These are the activations of a small neural network, seen along a few directions. Each row is one input.
In each table, some parts of the input vary, and every possible input appears once, in random order.
A made-up example of a description, with smaller parts first: one of 6 places along a line, together with either a single point or one of 9 places around a ring or (one of 3 separate values, together with one of 8 places around a ring).
Shared parts are said once, and a part with two or three values counts as separate values.
(in the rows, 128 means zero)

Other details of the inputs shift rows strongly along three fixed directions, in all tables alike. That doesn't count.

Table:
x1: [ 88 175 124  96 113 207 144 119 151  88 159]
x2: [128  98 141 108 111  78 121 138 129 126 109]
x3: [123 109 117  88 136  83 125 113 118 158 104]
x4: [164 159 163 159 147 141 127 121 150 123 140]
x5: [148 131 129 166 148 140 125 133 128 118 148]
x6: [ 99 149 113 134 135 139 137 148  65 175 153]
x7: [131 150 145 155 134 142 138 149 108 150 148]
x8: [113 142 128 143 132 144 126 144  84 157 153]
x9: [ 49 164  81  88  95 219 138 124 109 101 152]
x10: [160 112 143 179 147 147 121 119 158 116 144]
x11: [143 145 155 162 132 142 130 147 124 139 147]
x12: [126 172 153 147 102 202 137 131 214  52 139]
x13: [ 86 167 126  96 109 214 141 112 149  82 159]
x14: [108 105 127  84 107 131 142 131 229  48 109]
x15: [143 134 148 152 144 153 118 102 133 140 144]
x16: [105 100 110  81 108  88 132 141  81 156 112]
x17: [107 165 105 124 153 142 135 123  64 178 151]
x18: [ 94 175 134 108 116 197 139 118 172  79 157]
x19: [142 147 149 150 155 148 122 116 135 141 138]
x20: [143 128 133  96 133  70 137 125 135 139 101]
x21: [118 111 102 147 144 159 127 116  96 148 151]
x22: [111 137  86 135 152 141 137 138  69 163 152]
x23: [166 137 143 176 150 140 134 138 152 112 143]
x24: [ 25 110 113  14  44 185 149 125 228  28 125]
x25: [143 133 118 156 147 148 132 135 109 130 149]
x26: [179 107 179 132 129  70 113 109 185  90  98]
x27: [109 109  90  90 124  87 126 131  97 166  90]
x28: [126 140 144 155 129 146 121 141 107 139 153]
x29: [117 136 107 148 133 159 122 119  96 165 134]
x30: [168 130 190 192 131 141 112 132 157 103 145]
x31: [102  97 110  85 123  82 129 144  94 170 107]
x32: [107 104 109  81 110  82 132 145  82 160 113]
x33: [150 150 136 164 130 149 121 130 124 129 130]
x34: [122 118 146 156 125 159 119 123 115 145 149]
x35: [111 113 104  70 122  95 131 112  80 151 110]
x36: [134  95 144 105 107  84 126 136 124 125 107]
x37: [103 152 106 120 143 159 126 113  61 164 154]
x38: [106 145  95 129 124 169 128 124  59 156 138]
x39: [130 108 139 108 116  69 127 146 135 134 108]
x40: [153 127 131 164 147 148 130 131 124 119 145]
x41: [141 125 121 155 144 155 131 128 105 123 148]
x42: [171 129 181 180 146 147 111  97 172 114 138]
x43: [141 110 121 109 111  86 123 128 130 125  89]
x44: [158 121 143 177 154 144 125 127 161 118 140]
x45: [107 129  87 133 146 153 132 131  66 152 154]
x46: [129 135 102 144 150 145 137 138  85 150 149]
x47: [154 116 132 118 116  74 124 134 149 121  86]
x48: [ 82 141 142 119  98 209 136 128 179  86 159]
x49: [133 156 123 158 134 145 123 133 114 141 133]
x50: [143 138 148 152 148 150 121 105 135 144 143]
x51: [116 141  88 135 154 140 148 142  65 169 148]
x52: [ 72  99  83  56 101 141 147 123 165  90 121]
x53: [129 119 117  83 127  81 129 119 106 146 107]
x54: [138 122 133  97 130  74 123 120 135 130 106]
x55: [138  89 116 111 129  80 126 127 132 110 108]
x56: [132 151 123 157 130 150 118 129 111 135 135]
x57: [159 102 146 132 121  77 115 124 183 116  82]
x58: [179 100 155 148 137  67 123 136 193  86 104]
x59: [167  92 182 143 122  74 116 136 198 110  99]
x60: [139 105 114 115 138  65 138 140 139 125 105]
x61: [109 121 101  75 128  82 126 118  86 156 113]
x62: [ 76 139  91  55  86 129 152 136 155  95 101]
x63: [142 159 135 168 137 138 127 134 131 133 129]
x64: [200 119 162 222 160 111  99 116 117 173 121]
x65: [136 117 119 112 117  76 120 133 135 127  91]
x66: [119 107 106  99 110  89 120 123 107 132  95]
x67: [143  90 132 122 111  87 114 112 157 123  88]
x68: [172 143 187 189 133 142 122 144 162 111 145]
Each input here is: one of 4 separate values, together with either one of 5 places along a line or (one of 2 separate values, together with one of 6 places along a line).
Q: The inputs of x67 and x42 match in every part but the choice among 4 separate values. If x27 is changed in the same way as x67 into x42, which row does it become?
A: x19
Q: Start at x6 and move only the place on the line of 6, one step at a time. The first step leads to x39. Which rows follow, in order?
A: x8, x28, x2, x30
Q: Change only the choice among 4 separate values in x22. List by row number the other rows that result.
A: x18, x39, x49
Q: Change only the choice among 4 separate values in x43. List by row number the other rows that result.
A: x13, x16, x40

Table:
x69: [171 171 174 180 159 161 124 113 156 116 157]
x70: [145 125 145 149 148 169 133 115 195  65 153]
x71: [153  71 178 113  78  56 108 124 248  62  65]
x72: [159 160 194 196 131 163 118 139 149 120 160]
x73: [ 64 122  90   8  78  78 152 159 132 107  92]
x74: [100 106  85  11 103  16 151 144 134 125  64]
x75: [160 147 131 185 140 157 115 118 154 118 120]
x76: [237  78 174 194 181  34 115 116 170 136 104]
x77: [117 116 102 121 145 115 117 111  27 216 126]
x78: [104 160 149 122 112 204 127 112 152  99 162]
x79: [115 123  99 117 117 120 126 139  79 159 103]
x80: [168 167 164 165 175 130 129 124 121 151 149]
x81: [ 58 158 143  65  80 179 150 148 174  72 149]
x82: [155 113 158 173 150 153 128 122 149 118 159]
x83: [114 168  93 151 142 194 133 122  76 152 142]
x84: [107 159 149 115 125 183 133 125 131 119 160]
x85: [ 83 174  92 102 113 195 141 124 119 102 143]
x86: [137 112 109  84 135  59 121 106  98 159  98]
x87: [124 113  62 138 168 108 135 138  31 189 134]
x88: [ 77 164 125  89  80 179 145 141 178  63 140]
x89: [123 117  57 138 161 110 139 135  34 197 139]
x90: [219  83 205 173 127   9  96 134 165 137  77]
x91: [114 137 118 105 156  96 132 134  28 218 142]
x92: [126  68 134  68  97  52 115 108 185 109  67]
x93: [212  94 174 153 147  38 107 101 186 122  73]
x94: [110 132 107 148 121 183 141 147 130 109 159]
x95: [ 74 171 106  69  95 180 153 132 176  58 130]
x96: [ 98 148 146 145  99 203 126 124 146 103 150]
x97: [176 116 161 240 177 137 108 142  72 175 172]
x98: [ 77  93  66  26 103  89 130 102 126 135  81]
x99: [100  82 108  99 110 106 139 143 115 134 126]
x100: [101 154  97 159 121 196 119 132  89 152 146]
x101: [114  93  90 129 163 107 124 125  28 202 151]
x102: [166 133 153 214 148 169 121 148 153 101 160]
x103: [119 151 143 133  94 153 129 132 174  77 124]
Q: What do these inputs look like to the network?
A: one of 5 places around a ring, together with either one of 2 separate values or one of 5 places along a line
Q: The inputs of x79 and x96 match in every part but the place on the ring of 5. If x88 is changed in the same way as x79 into x96, which row does it become?
A: x72
Q: Change only the choice among 2 separate values in x82. List by row number the other rows that result.
A: x101
Q: Which other rows agree with x80 in the place on the ring of 5? List them by row number.
A: x69, x70, x76, x86, x93, x98

Table:
x104: [119 109 122 115 117 122 129 130 130 127 123]
x105: [117 125 131 110 116 115 129 136 129 128 125]
x106: [103 167 139 125 115 202 136 121 155  92 156]
x107: [157 114 141 136 139  92 117 115 144 133 106]
x108: [116 107 123 116 117 123 126 128 131 128 121]
x109: [133 151 165 156 120 177 125 131 166  94 150]
x110: [136 160 160 152 126 170 130 124 171  95 148]
x111: [121 129 129 106 119 118 129 121 129 129 120]
x112: [123 138 124 108 120 113 134 132 129 125 118]
x113: [120 118 117 117 118 117 134 141 130 123 121]
x114: [119 130 127 112 114 114 131 141 127 125 121]
x115: [120 110 122 114 118 121 130 133 129 125 123]
x116: [121 113 111 115 128 118 132 127 132 121 125]
x117: [185 138 174 219 158 147 116 134 141 134 152]
x118: [125 126 118 107 129 120 130 120 132 125 118]
x119: [113 134 106 142 140 149 133 139  73 163 147]
x120: [153 119 153 140 129  87 122 139 136 131 113]
x121: [213 104 152 204 172  55 110 135 109 168 110]
x122: [114 146 116 134 138 149 125 119  73 172 143]
x123: [115 120 133 111 113 119 123 128 128 130 121]
x124: [121 136 127 107 122 114 134 129 129 126 119]
x125: [133 135 145 162 129 180 124 117 173  89 148]
x126: [126 133 113 110 128 116 133 128 132 123 117]
x127: [123 110 113 114 126 121 130 125 130 121 122]
x128: [122 109 113 115 125 122 128 122 131 122 123]
x129: [124 124 118 108 127 120 128 117 133 126 118]
x130: [124 131 116 109 131 117 133 125 132 123 117]
x131: [103 154  81 160 162 187 134 131  25 190 174]
x132: [117 121 133 110 114 118 125 130 127 129 123]
x133: [124 129 117 108 130 117 131 122 134 126 120]
Q: What do these inputs look like to the network?
A: one of 5 places around a ring, together with one of 6 places along a line
Q: The inputs of x108 and x104 match in every part but the place on the line of 6. If x122 is changed in the same way as x108 into x104, which row does it become?
A: x111
Q: Start at x110 and move only the place on the ring of 5, one step at a time. The first step leads to x133. Which rows follow, in order?
A: x116, x117, x105

Table:
x134: [ 95 149 103 153 136 206 136 140  67 159 171]
x135: [175 173 193 205 147 170 118 125 160 121 158]
x136: [165 153 178 233 153 206 117 131 134 130 179]
x137: [139 131 162 117 103 120 131 133 202  67 116]
x138: [217 127 138 207 195  68 112 105  81 194 113]
x139: [ 60 165 128  40  76 165 148 126 196  53 120]
x140: [177  72 112  97 143   8 119 111 150 137  58]
x141: [ 89 109  77 127 131 140 129 144  42 183 144]
x142: [179 120 156 168 147 140 120 116 210  70 124]
x143: [139  57  93  78 131  21 131 123 142 129  78]
x144: [164  94 159 131 120  63 116 133 154 121  98]
x145: [ 43 140  89  43  84 166 149 128 119 105 137]
x146: [115 160 151 108 100 163 136 130 196  74 133]
x147: [ 97 131  88 114 133 136 132 140  37 185 142]
x148: [100 145 112  81 127 100 129 125  65 178 119]
x149: [ 94 120 108 145 121 177 125 136  94 141 158]
Q: What do these inputs look like to the network?
A: either one of 4 places along a line or (one of 2 separate values, together with one of 6 places along a line)
